Each row below holds a small network's activations on one input, seen along a few directions.
In each table, some parts of the input vary, and every possible input appears once, in random order.
Descriptions start from the smaller parts, as in this example, which fits no table here: one of 2 separate values, together with either a single point or one of 9 places around a ring or (one of 4 places along a line, together with one of 5 places around a ring).
Shared parts are said once, and a part with two or three values counts as separate values.

Other details of the inputs vary at random and push rows far along two fixed directions, the same in every table; ignore that.

A family of inputs:
x1: [ -2.3  34.6 -29.7  12.1  27.4  28.8 -19.2 -26.0  42.3  29.8 -22.9  -6.3]
x2: [  4.1  12.3  -2.4  -3.1   2.0   2.7  -5.2 -18.0  18.4  16.5  -9.7   3.8]
x3: [ -1.9   2.8  12.6  11.0  16.0   8.0 -13.6  -4.7  19.6  20.6 -32.2 -35.5]
x4: [ -6.6   6.4 -15.9   7.8  14.1  19.1  -7.7 -17.6  11.2   5.4  -3.0 -20.1]
x5: [  1.4   3.5  -8.9   3.9  -3.5  17.8 -17.8  -8.7  18.5   1.1 -12.2 -21.7]
x6: [ 30.5   6.3  13.3   6.8  26.4  16.2  -5.4  -8.9   9.7 -10.6 -23.4 -12.3]
x7: [-40.8 -23.4  14.8 -29.3 -45.0  -8.9 -23.0  57.9 -26.5 -23.0 -24.2 -27.5]
x8: [  8.2  -3.0 -18.9   1.0  31.9   5.8  22.1  -9.8  -6.4   1.0  11.4   6.5]
x9: [-28.3   1.3 -16.7 -15.5 -21.3 -40.2  42.9  -9.4 -10.3  26.8  63.1  65.7]
x10: [ -0.7   7.9 -10.8  -6.8  -0.8 -25.8  30.3 -17.1  -4.0  32.0  31.6  45.0]
x11: [-16.8 -10.4  35.3 -12.4 -39.9 -28.6 -15.5  45.4 -21.0 -23.9 -16.8 -12.9]
x12: [ 22.0   2.3  -4.4  11.0  34.1  17.5   1.5 -11.2   8.3  -8.2 -15.5 -19.6]
x13: [-24.0  26.6 -17.0  -9.8  42.4  -8.1   5.9  -6.5  11.0  48.7 -33.6  -3.9]
x14: [ -1.8  -0.7  -9.5 -13.3   0.1  24.3 -20.8  -0.6   9.1   8.3 -25.1 -18.5]
x15: [  3.0  14.3 -18.3   6.7  19.2  35.3 -30.9 -18.9  31.5  12.9 -32.7 -38.3]
x16: [ 21.5 -13.5  35.3  16.5 -44.2   8.4 -34.7  18.4  -7.5 -47.8  -8.6 -35.5]
x17: [ -9.6 -32.3   9.2 -15.5 -34.7  10.7 -11.3  38.9 -31.9 -50.7   3.0 -12.9]
x18: [  7.9   7.9 -11.1  14.8  33.8   3.1  20.4 -27.5   3.3  17.3  11.5   9.3]
x19: [-16.1 -30.9  16.7 -27.6 -65.5  16.7 -36.5  50.5 -23.7 -42.6 -12.5 -25.3]
x20: [-24.5  -3.2 -20.8  -1.2   2.9 -17.3  45.6  -5.5 -26.0   8.7  62.0  54.7]
x21: [ 26.3   0.9  -5.2  11.8  24.1  10.5   7.9  -5.4   7.7 -10.6  -4.9   4.4]
x22: [ 38.8  21.9  11.8   9.0  24.4  24.4 -28.9 -12.2  26.2  -6.0 -51.2 -20.8]
x23: [  0.9   2.7 -18.1  -5.9  26.3 -16.1  42.5 -14.4  -9.6  16.6  35.3  42.3]
x24: [ 20.8  28.4   2.8  12.9   6.7  17.6 -30.2 -22.0  33.2   2.1 -36.8 -18.0]
x25: [-10.3  19.8  -1.4  -6.0  21.7 -10.4  -3.4   2.6  16.7  26.7 -39.5  -7.1]
x26: [ 15.2  11.1  -0.2  12.2  -0.9   5.5 -10.7 -16.5  18.6   4.1  -4.7  -8.5]
x27: [ -4.9 -23.7  13.3 -18.0 -48.6   2.2 -19.7  27.7 -13.2 -31.0  -9.0 -13.7]
x28: [17.3 23.3  3.1  5.0  4.8 -7.3 -2.3 -8.6 12.4 12.0 -5.0 15.2]
x29: [  2.8  -6.0  -8.4 -12.7  14.4  24.7 -13.8   2.3   2.6  -2.4 -27.0 -19.4]
x30: [-19.4 -12.5 -17.5 -23.5  -2.6 -36.9  49.1  -1.5 -29.9  18.6  53.9  57.8]
x31: [-17.0   0.3 -14.9   6.1 -12.3 -37.3  44.2 -16.8 -14.8  20.5  68.2  57.5]
x32: [-28.6  -0.5 -22.2  -2.0 -11.4 -28.5  38.6  -5.8 -23.1  15.7  74.0  52.1]
x33: [ 13.8   9.3   2.7  19.4  13.0   1.7   7.0 -23.4  11.9   9.2  11.2   2.1]
x34: [ 27.4 -34.9  36.9   8.7 -42.4 -11.5  -4.8  37.5 -32.7 -60.9  20.3 -10.8]
x35: [ -2.5 -33.2  13.6 -20.6 -44.8  -2.4 -11.0  31.0 -24.1 -39.4  -3.3  -5.2]
x36: [-26.9  -6.0 -15.0 -24.3 -18.4 -41.2  46.1  -3.1 -27.3  27.3  63.2  61.0]
x37: [ 21.0   5.1   7.3  16.9  17.4  -4.0  23.3 -20.8  -4.4   1.8  21.0  11.7]
x38: [ 11.5  21.3 -14.5  -2.2  32.1  40.1 -26.4  -8.7  25.0   5.1 -49.1 -16.2]
x39: [  0.6  19.2 -22.9   7.7   8.9  -8.0   8.4 -25.0  19.0  27.7  22.7  27.3]
x40: [ 16.0  22.6   0.2  20.1   1.0  -7.6  -9.2 -18.8  20.3   6.4   3.9   6.6]
x41: [  2.8 -38.7  25.1 -20.8 -50.1  -3.9 -10.7  34.0 -29.3 -46.3   0.9 -11.0]
x42: [20.5  4.3 -6.0  4.7 26.2  9.0  7.3 -7.3  5.2 -9.0 -9.3  7.5]
x43: [ 13.7   5.4  -1.9  14.0  22.3   3.1  20.7 -16.8   2.9   4.4  11.8  16.1]
x44: [-23.7  -4.9   2.8   0.9   3.0  -0.1  -6.1   9.1   0.6  24.2  -5.0 -17.9]
x45: [  8.4   5.3 -22.1   7.4  25.6  15.3   6.7  -2.7  -1.2  -1.4   2.8   3.5]
x46: [-25.4 -19.0  24.7 -18.4 -29.1 -33.6  -8.6  36.1 -23.3  -9.9 -16.1 -15.7]
x47: [  2.3   5.0  -8.4  10.6  16.0   7.5   0.6 -21.1  11.0   9.7   2.4  -8.8]
x48: [ 17.4  17.3 -17.3  20.1  54.9  31.7  -1.1 -30.7  22.0  16.6 -23.2 -22.0]
x49: [-12.6   1.9  -8.3 -12.5  -7.3  12.0  -8.3  -9.0   8.1   9.7  -4.5  -8.3]
x50: [-23.0   2.7   3.6   3.8  -0.1   6.8 -12.7  10.5   6.2  15.7 -10.1 -10.0]
x51: [ 35.1  14.5  11.7  17.2  22.5  -2.4   2.9  -9.8   3.8 -13.0  -4.9   7.0]
x52: [-19.6  13.5  -2.9 -11.5  22.6 -17.5  10.5   0.4   8.4  30.8 -22.3   2.3]
x53: [ -3.5   2.7  11.9  12.5   8.0  -0.8 -10.1   3.1  15.3  17.4 -19.2 -12.5]
x54: [  5.1  15.2  24.0  25.4   3.3 -19.8   0.1   1.1  12.6  11.0  -1.2   2.7]
x55: [-35.6 -34.1   2.0 -29.5 -65.7   2.1 -20.8  31.4 -27.3 -34.9  13.8 -21.7]
x56: [-15.4 -14.5 -24.1 -12.0  11.6 -27.7  51.5  -1.8 -35.0  11.7  56.9  53.5]
x57: [-22.8   5.1 -14.3 -13.8 -18.5  18.1 -16.2   2.0   8.1   2.0  -5.5   3.7]
x58: [ 42.2  25.1  17.8  33.8  31.3  22.3 -15.7 -22.8  27.2 -13.3 -32.8 -27.0]
x59: [ 16.1 -44.1  30.3   1.1 -36.4  -9.2  -0.8  31.9 -35.2 -56.4  17.0 -18.0]
x60: [-10.2 -40.5  47.1  -4.6 -48.7 -14.2 -22.5  43.7 -20.5 -35.2  -4.8 -36.1]
Each input here is: one of 6 places along a line, together with either one of 2 separate values or one of 8 places around a ring.
- The inputs of x26 and x1 match in every part but the place on the line of 6. If x41 is changed in the same way as x26 into x1, which row does it become? => x38
- Change only the choice among 2 separate values in x44. List by row number the other rows that result. => x13
- Change only the choice among 2 separate values in x50. List by row number the other rows that result. => x7
- Start at x58 and move only the place on the line of 6, one step at a time. The first step leads to x37. Which rows follow, in order? => x43, x18, x48, x20
- Start at x29 and move only the place on the ring of 8, one step at a time. The first step leads to x56. Which rows follow, in order? => x8, x48, x4, x15, x55, x14
- Change only the place on the line of 6 in x33. List by row number the other rows that result. => x4, x16, x31, x32, x47

A family of inputs:
x61: [-24.2   4.5 -22.9 -15.0   1.6 -24.2  37.7  -6.8 -11.9  35.0  39.6  49.8]
x62: [ 18.1 -15.3  27.0   6.6 -30.3  24.8 -38.8  17.5  -0.6 -49.8 -26.9 -41.1]
x63: [ 25.1  -0.9  13.3   9.9  11.0  15.5 -15.3  -0.4   5.7 -17.7 -32.0 -26.0]
x64: [-20.7  15.7 -19.6  -4.4  25.0 -27.8  31.6 -10.6  -3.7  39.0  20.9  41.7]
x65: [ 22.4  68.0 -43.4  19.3  95.2  36.9  -9.7 -65.9  73.7  71.8 -59.6  -1.5]
x66: [ 20.2 -15.2  14.8   3.4 -20.8  28.6 -35.7  14.5   2.0 -46.3 -27.6 -36.2]
x67: [-11.8  -9.1  19.3  -1.4 -24.2   5.6 -27.6  22.5  -0.1 -13.3 -28.9 -35.3]
x68: [  3.7   5.2 -17.4   1.9  12.1 -21.6  43.4 -12.5 -11.6  15.4  49.4  51.3]
x69: [  3.9   0.5  -0.4   6.1  11.5 -39.5  46.4  -9.9  -8.9  19.7  45.2  46.4]
x70: [  9.5  36.2 -30.0  11.3  70.1  49.2 -20.6 -44.8  51.3  45.6 -49.6 -24.5]
x71: [ 22.3 -11.9  21.4  -0.7  -7.3  30.4 -29.8  14.7  -0.3 -43.1 -38.7 -47.0]
x72: [-22.4  14.7 -10.2  -3.5  18.5 -31.1  31.6  -6.5  -0.6  37.6  23.2  37.6]
x73: [ 14.1  -8.8  18.0   6.8 -19.5   3.9 -16.0   7.4  -1.8 -24.7  -0.6 -17.1]
x74: [-14.7 -14.0   3.5 -18.9 -18.3   1.9 -11.8  21.6 -13.1 -11.1  -8.8 -11.8]
x75: [-25.6 -56.6   3.5 -13.9 -67.4 -27.1  27.4  38.6 -64.4 -52.1  78.7  20.3]
x76: [  2.8   3.1   1.1  10.9   4.2 -36.0  40.8 -14.9 -13.6  21.9  48.8  47.3]
x77: [-12.6  -4.3   7.3 -11.8 -26.9   3.0 -18.3  11.9  -1.7  -8.0 -10.4 -15.9]
x78: [-10.2 -11.8  14.4  -6.4 -34.6   7.3 -35.3  23.7  -0.5 -19.7 -22.7 -37.8]
- The inputs of x66 and x65 match in every part but one. If x69 is changed in the same way as x66 into x65, which row does it become? => x72
- What do these inputs look like to the network? => one of 2 separate values, together with either a single point or one of 8 places around a ring
- Change only the choice among 2 separate values in x67. List by row number the other rows that result. => x76

A family of inputs:
x79: [  3.0  -7.5   2.6  11.6 -29.3  -3.3   5.6   0.6 -10.6 -17.2  41.7  16.4]
x80: [ 12.6 -18.0  17.6  10.4  -9.2  21.1 -24.5  19.7  -8.9 -40.4 -23.9 -48.0]
x81: [ -4.0 -10.4  17.2 -16.4 -34.1   8.9 -33.4  24.7  -3.8 -30.9 -35.4 -37.7]
x82: [ 21.9 -13.3  30.6  13.0 -11.0  18.2 -32.1  22.1   0.2 -43.8 -41.3 -51.8]
x83: [  0.1  54.4 -45.6  11.6  82.8  26.7  -5.1 -48.9  59.6  71.1 -44.6  -3.3]
x84: [-26.3   8.3 -25.9 -16.3   3.0 -20.1  27.0 -13.7  -7.9  26.3  34.2  35.0]
x85: [ 24.0 -12.8  21.6   3.8  -6.8  12.1 -13.9  21.6  -7.8 -42.5 -20.4 -21.0]
x86: [ 17.3 -24.8  28.4  -1.5 -29.3  17.9 -35.5  19.1  -1.8 -41.7 -34.0 -44.9]
x87: [  6.8 -14.9   2.2 -11.5 -12.2 -16.2  24.5   6.8 -18.8  -8.1  27.8  29.2]
x88: [ 21.7 -13.8  30.0   9.2 -42.4  10.7 -33.8  19.0   1.1 -47.6  -8.7 -27.7]
x89: [-52.4 -26.1   7.2 -25.9 -47.4 -56.2  37.5  35.0 -46.4  16.2  63.1  52.7]
x90: [ 10.9 -24.2   3.5  -8.9 -19.1  13.5  -4.3  13.3 -16.8 -32.7   5.6  -6.3]
x91: [-49.2 -13.4 -11.1 -17.6 -21.2 -21.6  22.8  18.5 -18.6  21.0  40.4  31.5]
x92: [  7.4  28.2 -13.4   5.1  29.7  41.9 -37.5 -22.7  39.5  15.2 -60.9 -35.5]
x93: [  9.9   6.0   1.5  17.8  21.2  15.6 -10.2 -16.5  13.3   6.5 -15.3 -26.9]
x94: [ -5.8   8.1   1.4 -10.2 -11.0  -7.1  -7.3   4.2   0.5   7.2 -13.7   0.9]
x95: [ 12.5  30.3  -4.6  23.2  48.2 -18.3  27.7 -40.6  20.7  43.8   7.9  25.1]
x96: [-12.4 -14.4 -14.0  -7.1  -6.7 -37.4  56.0   6.0 -43.9  -5.7  77.3  65.5]
x97: [ 21.1  42.4 -37.6  19.0  79.9  17.0  26.1 -64.8  43.9  63.6  -2.7  23.6]
x98: [-19.0  15.9 -11.6  -9.2  14.9 -23.4  10.5  -3.3   6.5  39.6   2.8  23.1]
- The inputs of x90 and x87 match in every part but one. If x91 is changed in the same way as x90 into x87, which row does it become? => x89
- What do these inputs look like to the network? => one of 2 separate values, together with either a single point or one of 4 places along a line or one of 5 places around a ring
- Change only the choice among 2 separate values in x82. List by row number the other rows that result. => x80
